Each row below holds a small network's activations on one input, seen along a few directions.
Each table varies a few parts of the input and shows all the possible inputs, shuffled.
A made-up example of a description, with smaller parts first: one of 3 separate values, together with either a single point or one of 9 places around a ring or (one of 4 places along a line, together with one of 5 places around a ring).
Shared parts are said once, and a part with two or three values counts as separate values.
In the rows, zero is written as 128.

Other details of the inputs shift rows strongly along three fixed directions, in all tables alike. That doesn't count.

Table:
r1: [172 170 115 186 133 157 103 120  38 162 147 137]
r2: [172 188 160  98 142  67 172  96 142 144  96 111]
r3: [179 121 177 170 111 161 106 180 136 118 159  98]
r4: [132 139  99 106 144 106 136 102  81 150 126 159]
r5: [111  77 144  51 130 135 149 164 215 102  84 103]
r6: [ 93 109 137  89 140 122 133 152 162 115 116 121]
r7: [121 115 105 102 113 165 109  98 108 127 119 132]
r8: [119  96 120 146 126 141 126 160 163 129 143 127]
r9: [102 140 114 110 142 124 124 110  85 144 126 136]
r10: [167 121 154 194 104 114 135 160 178 102 165 101]
r11: [152 121 166 211 125 156 128 143 150 125 159  89]
r12: [ 97 106 121 128 143 134 117 123 106 129 133 155]
r13: [159 190 158  71 136  71 173 107 152 145  85  92]
r14: [ 91  79 148 120 140 138 131 155 173  98 115 135]
r15: [134 165 146 109 123  81 144 119 164 119 112 124]
r16: [215 178 157 196 100  73 155 120 145 133 160  86]
r17: [105  92 101 134 137 145 126 127 107 111 125 157]
r18: [165 137 122 204 134 118 144 127  85 135 177 120]
r19: [182 196 130  79 127  77 176 106 159 150  90 108]
r20: [152 172 130  69 116  76 158 116 151 148 127 124]
r21: [137 177 138 126 132  89 155 116 109 140 115 100]
r22: [ 98  78 127  88 134 132 131 170 178 109 118 122]
r23: [104 152 111 121 129 137 126 103 101 143 103 143]
r24: [119 143  90 116 119 139 133 105 104 145 105 147]
r25: [154 129 138 165 110 123 132 146 147 127 171  98]
r26: [103 135 114 128 128 135 104  94 104 120 119 153]
r27: [116 113 100 117 127 127 102 111 109 136 134 161]
r28: [ 94 111 113 133 147 138 118 125 107 123 132 152]
r29: [145 136  98 107 144 126 142  79  78 142 106 155]
r30: [112 107 137  65 128 119 159 155 189 110  96 108]
r31: [123 142  90 110 129 115 115 103 104 138 126 161]
r32: [133 174 120 104 125 130 123  71  83 148 115 131]
r33: [ 94 133 111 103 130 136 113 110 105 132 128 145]
r34: [144 191 140 124 114  95 150 103 113 136 132 110]
r35: [ 89 108 126 122 122 160 109 119 124 112 130 134]
r36: [138 128 123  98 144 157 108 150  80 142 107 140]
r37: [119 147  87 126 122 136 130 111  97 143 116 148]
r38: [116  62 116 211 123 179  94 150  86 126 183 116]
r39: [137 117 169 190 126 132 139 152 143 115 155  78]
r40: [ 94 136 103 124 138 139 115 117 102 143 123 151]
r41: [146 132 125 100 138 149  89 141 104 131 109 166]
r42: [123  93 104 129 125 160  98 106 126 112 120 149]
r43: [114 126 114 220 124 172 106 122  73 136 157 129]
r44: [110 121 100 109 107 151 115 103 102 127 124 140]
r45: [106  60 144 108 135 134 143 167 193  94 114 138]
r46: [132 109 157 187 125 123 114 154 167 113 163 108]
r47: [152 103 162 102 149 141 120 188 166 110 108 135]
r48: [137 169 144  71 130  67 144 112 157 140 109 138]
r49: [198 184 149 187  94  91 158 125 120 135 167  79]
r50: [110 119  94 118 129 134 115 123 111 155 129 150]
r51: [ 92  79 133  87 128 139 138 176 186  96 106 116]
r52: [ 94  98 144  96 126 136 115 147 167 119 136 134]
r53: [ 84  92 120 135 140 147 117 132 121 109 118 148]
r54: [159 107 181 210 121 145 115 146 169 105 169  89]
r55: [ 92 119 113 130 135 146 110 125 113 144 132 151]
Description of these inputs: one of 5 separate values, together with either a single point or (one of 2 separate values, together with one of 5 places along a line).
Question: The inputs of r55 and r52 match in every part but the choice among 5 separate values. If r19 is changed in the same way as r55 into r52, which row does it become?
Answer: r7
Question: The inputs of r6 and r28 match in every part but the choice among 5 separate values. If r13 is changed in the same way as r6 into r28, which row does it become?
Answer: r2
Question: Change only the choice among 2 separate values in r23. List by row number the other rows that result.
Answer: r24
Question: Start at r52 and move only the place on the line of 5, one step at a time. The first step leads to r33. Which rows follow, in order?
Answer: r34, r35, r32
Question: Change only the choice among 2 separate values in r6. List by row number the other rows that result.
Answer: r22

Table:
r56: [122  87 157  75 128 132 176 143 234  93 103  78]
r57: [ 84 103 116  74 100 144 102  96 144 100 102 147]
r58: [ 73  36 153 124 170 136 113 227 189 117 147 158]
r59: [108 141  68  39 115 125  86  63 111 112  89 193]
r60: [148 237 191 105 131  14 203 112 152 151 129  71]
r61: [117 139  67  43 100 134  82  75  72 124 101 200]
r62: [ 90 103 127  87 141 100 144 161 181 123 121 164]
r63: [ 93  79  42  85 149 186 121 111  78 146  84 192]
r64: [ 96 142  95 208  97 194  82  87  69 118 171 123]
r65: [123 145 205 129 128  48 175 146 225  95 121  92]
r66: [101 140 112 126 114 136 163 124 128 142  81  80]
r67: [222 219 129 101 115  53 143 113  95 185 155 122]
r68: [111  71 168 199 136 128 121 155 182  91 185 121]
r69: [188 133 220 229 147 227  66 182  64 156 147  94]
r70: [156  79 133 242 126 182 105 129 108 109 173  96]
r71: [216 195  64 181 153 110 164 121  16 186 139 117]
Question: What is each input in this table made of?
Answer: either a single point or (one of 3 separate values, together with one of 5 places along a line)
Question: Change only the choice among 3 separate values in r58. List by row number the other rows that result.
Answer: r67, r71
